These are the activations of a small neural network, seen along a few directions. Each row is one input.
In each table, some parts of the input vary, and every possible input appears once, in random order.
Descriptions start from the smaller parts, as in this example, which fits no table here: values(3) and (point or ring(9) or (line(4) and ring(5))).
Shared parts are said once, and a part with two or three values counts as separate values.
In the rows, 128 means zero.

Other details of the inputs shift rows strongly along two fixed directions, in all tables alike. That doesn't count.

Rows:
r1: [134 163  85 118 118 133 123 108 152 131 164  92 121 132]
r2: [138 152 104 116 117 153 119 120 151 123 163  96 116 135]
r3: [118 158  91 116 120 147 139 134 140 132 153 107 112 125]
r4: [ 97 158 107 110 119 161  99 112 151 164 149  97 112 132]
r5: [116 140 105 116 120 136  91 103 150 142 142 100 111 139]
r6: [160 147 109 127 119 118 172 127 127  92 154 121 131 111]
r7: [111 144 101 110 122 144  75  90 158 158 151  97 103 140]
r8: [136 164  93 117 125 147 127 113 149 133 166  85 121 139]
r9: [113 139 111 114 126 150  91 106 153 149 148  91 111 148]
r10: [103  91 183 136 138 105 123 119 105 117  84 162 126 116]
r11: [131 143 101 116 126 164  93 119 151 169 140 131 139 151]
r12: [153 146  83 132 129 154 114 146 131 145 171 115 143 134]
r13: [145 131 104 140 130 127 112 148 120 142 146 134 143 132]
r14: [ 72  92 171 112 139 116  47  76 141 184  94 125 112 146]
r15: [147 109 169 135 133  91 171 128  98  90 104 152 140 109]
r16: [ 70 100 174 109 140 133  42  82 149 190 102 110 116 156]
r17: [158 151 108 129 123 116 170 138 125  90 147 114 132 121]
r18: [138 157  98 126 115 132 168 151 122  99 142 121 120 111]
r19: [124 105 162 139 132 120 161 145 110  91 108 147 134 117]
r20: [100  90 195 134 139 116 126 128 110 118  86 155 134 122]
r21: [114 138 105 116 119 134  92 104 153 143 144 100 112 138]
r22: [110  97 185 128 143 103 129 115 112 132  93 134 140 134]
r23: [121 131 138 127 125 133 155 142 112 115 118 130 125 117]
r24: [159  96 168 146 137 115 151 165  88 109 113 169 167 113]
r25: [150 120 123 134 121 127 137 132 119 132 118 170 142 132]
r26: [119 165  84 118 112 145 127 124 138 133 150 105 111 120]
r27: [151  94 159 145 131 100 165 159  95 106  81 190 158 131]
r28: [138 157  92 126 108 134 167 144 126 101 149 121 122 107]
r29: [163 117 140 143 135 133 140 147 130 136 121 141 148 120]
r30: [133 150  92 117 118 152 121 120 155 126 168  90 114 139]
r31: [164 135 130 136 122 102 187 140 108  74 130 133 140 109]
r32: [188 135 102 149 128 139 175 163 131 110 146 131 146 117]
r33: [122 112 161 131 133 111 170 151  96 101  97 152 128 111]
r34: [128  75 184 152 140  90 115 144  83 139  83 179 158 123]
r35: [165 149  81 145 119 139 127 136 150 146 154 119 130 127]
r36: [172  90 167 159 133  97 169 153 101 111  93 179 150 105]
r37: [ 99 106 170 126 132 120 138 133 107 132  93 141 129 121]
r38: [139 106 156 133 129 101 154 141 110  89 104 142 130 122]
r39: [ 60 102 182 118 146 137  49  90 137 182  91 125 116 148]
r40: [101  89 183 135 137 104 124 119 108 118  86 163 127 116]
r41: [158 156 112 124 119 135 167 133 136  98 163 107 135 121]
r42: [ 72  95 172 124 148 120  82 107 129 158  91 137 117 142]
r43: [128 144  88 124 118 146  91 115 147 169 136 135 131 152]
r44: [117 158 113 111 129 148  95  97 155 158 156  86 120 144]
r45: [140 107 168 136 135  87 172 139 103  90 100 146 144 118]
r46: [ 72  85 169 116 155 127  39  94 133 219  70 156 133 173]
r47: [103  77 183 139 146 103  67 115 101 182  88 168 145 134]
r48: [154 149  80 124 121 161 132 138 142 139 151 131 140 146]
r49: [111 137 106 112 129 142  92 108 157 150 150  96 108 148]
r50: [143 144 102 136 114 130 164 144 129  82 148 128 124 110]
r51: [119 143 107 126 130 143 127 129 139 119 145 115 112 131]
r52: [120 143 112 128 126 150 127 128 138 118 146 112 117 130]
r53: [156 146  79 133 131 145 121 150 130 140 172 121 138 133]
r54: [ 96 147 100 120 127 144  90 112 156 147 144 104 109 139]
r55: [122 168  82 115 113 151 126 118 142 136 159 107 107 117]
r56: [ 86  92 171 119 139 107  77 102 132 157  89 128 120 146]
r57: [157 138 109 127 122 129 166 145 128  85 151 118 121 124]
r58: [102 108 164 125 128 111 134 122 108 131  95 152 125 111]
r59: [145 156 114 126 113 145 175 151 120  96 147 123 126 108]
r60: [125 125 136 136 129 119 147 142 119  95 118 138 124 119]
r61: [163 127 136 134 130 104 198 150 109  73 133 135 140 114]
r62: [113 154 102 111 136 139  97  99 153 159 153  87 113 148]
r63: [154 131 107 145 131 128 122 140 143 150 130 128 134 132]
r64: [193 114 128 156 135 113 197 177 111  90 123 158 149 109]
r65: [137 158  92 125 112 134 168 150 128 102 148 119 121 112]
r66: [104 104 164 136 133 110 122 124 112 115  93 148 126 121]
Each input here is: line(6) and (values(3) or (values(2) and line(4))).
Changing only the line(6) part turns r13 into r12. The same change can be made to r65. Which row results?
> r37
Changing only the line(6) part turns r57 into r2. The same change can be made to r46. Which row results?
> r11
Which other rows agree with r1 in the line(6) part? List them by row number.
> r5, r21, r26, r28, r31, r34, r35, r43, r50, r66
Which other rows does r48 become when the values(3) part takes its other values? List them by row number.
> r12, r32
A walk changes only the line(4) part. It starts at r65 and steps to r54. List the rest of the walk in order.
> r56, r45

Rows:
r67: [155 148  93 137 118 143 154 156 122 102 164 127 132 111]
r68: [152 109 163 140 139 118 170 156 105 104 115 139 149 119]
r69: [150 106 145 146 125 120 162 159 107  88 117 161 138 111]
r70: [147 107 150 140 126 115 163 157  95  87 116 167 147 116]
r71: [ 33 105 193 103 140 112  73  68 142 146  82 100  86 136]
r72: [119 152  88 125 117 154 114 126 148 152 140 124 114 129]
r73: [176 141  96 138 119 120 151 132 140 105 153 123 131 122]
r74: [145 123 135 132 135 139 139 139 137 123 131 121 134 135]
r75: [ 93 141 144 102 118 118 154 105 126  80 130  98  99 119]
r76: [135 109 147 136 138  96 116 118 120 143 111 134 138 128]
r77: [ 98 176 100 104 111 138 143 106 148  94 166  65  89 113]
r78: [106 102 157 135 140 119 101 132 111 148 105 145 133 128]
r79: [129 171  64 117 112 158 127 131 145 142 159 119 120 134]
r80: [100  98 154 126 144 108  53  84 147 189  96 125 122 154]
r81: [148 162  88 116 124 164 126 127 152 135 175  96 132 143]
r82: [107 113 150 127 128 121 125 130 108 141  92 163 135 128]
r83: [137 108 148 130 133 101 114 110 121 137 111 142 141 137]
r84: [110 113 141 133 129 125 124 133 122 143  94 155 125 125]
r85: [163 109 150 145 131  91 161 138 105 104 116 148 147 111]
r86: [145 153  97 118 128 157 128 130 148 134 164 101 133 145]
r87: [128 171  67 124 116 155 128 136 142 148 160 112 117 123]
r88: [ 91 112 133 126 137 141  60 109 145 176 117 126 117 147]
r89: [150 166  86 123 125 163 131 133 151 138 179  88 128 131]
r90: [147 114 136 132 132 101 128 118 121 126 118 140 141 137]
r91: [147 106 148 140 128 113 164 159  96  87 114 166 147 119]
r92: [161 108 160 141 134 124 174 155 115  92 117 144 145 120]
r93: [ 84 134 123 120 130 141  76 109 135 191 115 126 117 134]
Changing only one part turns r72 into r82. The same change can be made to r88. Which row results?
> r91
Describe the family of inputs behind these rows.
> values(3) and (point or (values(2) and line(4)))
Which other rows does r69 become when the line(4) part takes its other values? List them by row number.
> r72, r73, r92
Which other rows agree with r67 in the values(3) part? List them by row number.
> r68, r76, r77, r78, r85, r87, r89, r93
